Here are a small network's activations along a few directions, averaged over the inputs that share one value of a field.
Values that are neighbours, or in one group, have similar rows; names and order tell nothing.
(in the rows, 500 means zero)
Strong random noise was added to every row along 24 fixed directions; ignore it. To show where, here is one row again and again, with new noise each time:
[575 681 504 646 703 422 404 396 847 367 456 402 583 497 476 372 295 496
 411 509 682 405 811 405 302 414 611 304 583 347 520 537 495 422 646 538]
[404 392 436 453 438 444 556 495 631 580 429 406 635 509 649 440 585 565
 499 744 609 387 383 644 610 582 726 484 567 450 399 452 358 585 484 530]
[583 274 512 515 536 450 535 647 289 516 449 362 755 780 462 542 615 488
 455 798 530 618 447 730 588 668 583 862 575 579 468 551 402 638 551 665]
[858 532 654 431 804 605 723 627 138 384 685 244 335 395 263 226 827 757
 424 412 361 836 443 505 401 442 490 528 665 627 418 540 592 593 638 639]
[540 514 462 590 577 537 292 738 397 305 546 542 721 144 479 328 715 748
 346 352 521 315 645 371 573 439 682 657 699 438 494 616 115 518 681 766]
[416 647 308 643 544 742 478 449 646 692 659 567 189 741 554 347 540 564
 445 512 369 621 236 408 394 420 287 516 541 498 469 500 300 573 512 377]
[469 529 231 502 656 764 705 270 617 492 713 133 334 309 536 226 554 647
 591 563 477 538 632 698 637 375 345 542 367 313 506 733 544 616 732 431]
[512 520 650 415 723 648 400 414 688 478 454 330 239 371 460 539 558 656
 384 414 512 555 718 488 524 438 578 348 337 607 397 692 482 738 433 334]
[640 492 591 470 804 460 330 609 652 363 381 570 724 791 564 708 470 352
 269 491 722 617 731 301 473 372 588 730 596 608 453 600 617 323 504 528]
[313 381 679 636 684 578 540 627 809 362 386 443 562 526 484 563 692 702
 262 427 267 444 541 546 620 619 432 455 292 485 329 386 471 649 460 509]
[268 352 371 578 416 634 525 456 647 303 532 369 688 381 659 521 632 502
 474 474 466 507 413 604 559 448 364 717 476 467 461 427 515 650 476 560]
[521 495 380 554 503 189 745 627 647 311 388 474 646 599 541 471 564 576
 374 592 485 517 368 771 530 640 679 318 504 255 510 444 784 572 266 436]
[253 528 512 380 514 591 724 352 386 633 722 393 486 509 627 369 423 674
 592 669 391 713 446 488 571 504 366 593 532 570 584 659 522 630 525 556]
[638 654 512 445 519 442 423 633 509 677 502 509 495 661 504 350 457 453
 502 467 530 395 327 554 488 556 548 283 506 272 437 584 458 465 479 475]
[400 507 441 490 390 446 338 489 405 660 558 627 463 437 575 250 584 298
 638 505 557 462 439 423 228 286 636 352 731 511 671 554 319 664 572 454]
[181 303 527 676 232 491 437 503 715 419 310 558 520 620 578 587 472 363
 523 487 376 337 291 413 519 471 399 568 370 595 421 204 362 560 469 428]
[493 475 433 569 449 485 720 444 485 499 695 465 488 432 397 617 351 603
 414 686 550 498 343 656 356 664 450 425 718 566 632 318 403 597 354 667]
[773 651 403 555 505 683 710 555 666 440 641 551 228 510 413 562 608 417
 342 275 469 496 354 524 662 397 492 634 791 565 395 565 602 389 285 535]
[623 372 566 592 533 732 468 604 379 381 562 366 365 359 358 351 594 463
 408 379 426 464 424 525 376 346 356 560 697 658 507 156 347 560 368 455]
[610 422 594 397 574 494 456 490 422 539 660 617 730 295 389 486 712 408
 714 474 339 682 547 610 424 605 317 520 431 463 455 156 710 280 544 624]
[479 496 476 490 475 520 652 474 561 530 420 416 382 547 555 213 689 691
 501 626 479 644 441 586 510 550 733 491 430 559 390 471 550 533 469 245]
[435 807 510 402 295 620 649 528 536 665 432 562 388 555 769 456 434 557
 876 314 448 566 228 611 620 688 531 569 433 468 614 763 467 297 448 466]
[390 480 511 491 588 619 665 476 452 530 538 207 573 582 658 306 559 575
 547 524 509 471 570 637 431 555 490 589 684 425 611 634 469 624 588 542]
[438 423 435 480 462 455 572 604 436 415 624 712 503 373 379 489 430 635
 301 604 521 537 474 334 594 291 588 691 434 770 654 389 420 324 403 414]
[337 423 486 397 437 518 564 490 687 641 494 761 388 614 716 547 552 308
 529 531 661 423 381 277 514 529 672 542 718 645 398 411 432 368 429 317]
[477 502 539 451 474 598 474 392 673 318 497 326 508 245 565 562 651 422
 503 225 652 471 540 545 294 431 554 375 480 489 469 592 670 651 521 481]


Values of Kagu:
f10: [483 372 360 595 163 655 460 405 320 791 819 645 433 424 172 205 495 420
 476 748 532 462 403 662 278 503 483 694 332 721 664 234 330 457 502 244]
f4: [540 598 351 561 638 759 422 431 594 567 478 664 438 355 619 357 578 735
 310 612 621 583 629 434 574 530 605 336 594 487 267 442 360 460 418 328]
f20: [283 426 615 248 627 534 347 357 589 660 477 285 751 573 754 534 672 645
 509 594 413 610 518 486 525 489 363 440 290 398 318 362 664 564 464 506]
f17: [457 456 612 367 577 506 405 539 673 513 723 570 501 428 425 628 450 460
 440 467 562 444 474 406 545 669 438 609 449 527 361 430 440 493 398 511]
f25: [453 494 350 567 497 582 748 405 427 553 563 633 486 417 540 581 556 492
 633 511 421 543 566 637 494 611 376 468 613 432 620 439 611 386 556 556]
f22: [404 424 612 421 501 229 542 707 307 371 294 594 586 416 645 332 666 360
 889 405 252 615 397 516 528 354 517 457 457 453 691 319 612 439 471 492]
f11: [349 436 685 345 624 410 147 413 686 563 387 408 484 628 664 454 476 540
 398 566 543 470 507 263 509 655 513 257 488 340  32 321 499 750 328 299]
f1: [445 522 516 547 695 518 390 497 534 528 447 631 500 513 564 580 530 531
 457 516 616 565 553 363 329 663 503 255 398 443 417 638 407 606 767 492]
f8: [447 557 587 506 498 462 533 315 449 439 505 444 504 350 514 481 311 478
 484 658 612 668 675 514 438 363 616 390 646 637 602 700 572 793 411 569]
f9: [605 579 611 696 559 378 513 653 636 204 386 477 779 507 415 432 529 443
 396 387 518 573 561 593 296 442 619 558 487 480 629 448 647 416 530 620]
f19: [457 477 682 362 558 413 576 569 440 574 670 384 531 545 425 539 372 540
 460 557 508 399 396 469 527 683 405 489 429 450 459 471 482 547 482 612]
f14: [661 421 408 653 548 440 401 425 612 297 490 559 354 325 348 444 461 249
 566 537 584 548 598 563 393 524 496 372 582 397 347 310 560 651 467 388]
f2: [514 609 553 558 440 424 456 393 634 465 507 461 514 448 386 454 295 617
 429 545 416 410 816 485 642 518 579 573 541 481 494 474 526 408 350 516]
f24: [630 469 383 627 647 429 540 505 508 276 513 520 598 408 438 421 374 417
 436 751 674 670 633 593 597 539 571 474 542 389 364 613 551 704 521 538]
f6: [493 650 464 500 497 533 582 516 318 678 601 661 642 609 566 419 503 595
 408 490 536 597 343 497 218 639 412 198 605 349 534 437 630 404 497 500]
f16: [635 528 384 598 532 569 473 429 590 523 438 492 468 670 450 747 426 577
 361 548 682 480 427 508 472 809 438 379 293 335 220 529 538 434 691 500]
f23: [545 583 620 541 508 629 645 466 244 430 263 218 406 454 565 343 291 734
 593 499 331 543 614 625 633 425 381 427 457 531 657 418 541 431 386 423]
f7: [265 378 684 514 512 622 573 567 552 511 424 411 525 649 598 160 419 390
 498 618 519 503 542 471 559 423 548 635 419 617 462 446 470 578 437 225]
f21: [645 410 599 276 783 409 386 438 777 644 372 383 376 489 558 708 803 412
 643 645 473 643 332 715 481 391 559 226 361 556 384 239 581 638 321 475]
f15: [513 468 715 432 533 323 442 613 674 407 565 537 490 460 346 453 434 540
 500 622 439 608 494 538 532 587 650 741 461 690 509 212 460 473 136 435]
f18: [544 365 377 429 528 311 536 453 525 367 523 384 679 332 516 825 552 269
 612 339 472 192 853 739 583 520 393 611 646 265 768 494 751 416 391 665]
f5: [594 464 461 514 604 405 410 518 304 605 442 474 559 848 536 536 403 296
 463 727 569 705 407 566 331 381 418 447 567 494 614 569 548 670 500 515]
f13: [364 565 519 515 506 489 544 514 476 484 375 417 528 627 606 784 568 712
 409 393 339 502 411 465 572 453 397 509 356 548 606 729 498 602 558 690]
f12: [148 577 403 510 340 755 435 414 426 609 562 483 513 620 729 449 324 708
 572 499 518 579 401 439 358 664 279 721 283 573 661 521 329 454 471 282]
f3: [626 570 424 671 512 435 927 430 602 524 424 507 375 530 440 605 706 537
 626 565 375 602 352 751 425 552 617 328 603 545 640 542 586 475 702 722]
The values of Kagu form a network in which each value has 4 neighbours.
List every value one step from f21, in the order listed.
> f10, f4, f24, f13
List every value one step from f15, in the order listed.
> f25, f22, f2, f16
List every value one step from f5, in the order listed.
> f1, f9, f23, f18
A value of Kagu combines one of 5 hidden first parts with one of 5 second parts; all combinations occur once.
Changing only the second part turns f18 into f20. f21 has the same second part as f18; what does that change turn f21 into?
> f4
Changing only the second part turns f9 into f2. f3 has the same second part as f9; what does that change turn f3 into?
> f17
Changing only the second part turns f24 into f8. f13 has the same second part as f24; what does that change turn f13 into?
> f1
Changing only the second part turns f25 into f14. f15 has the same second part as f25; what does that change turn f15 into?
> f16
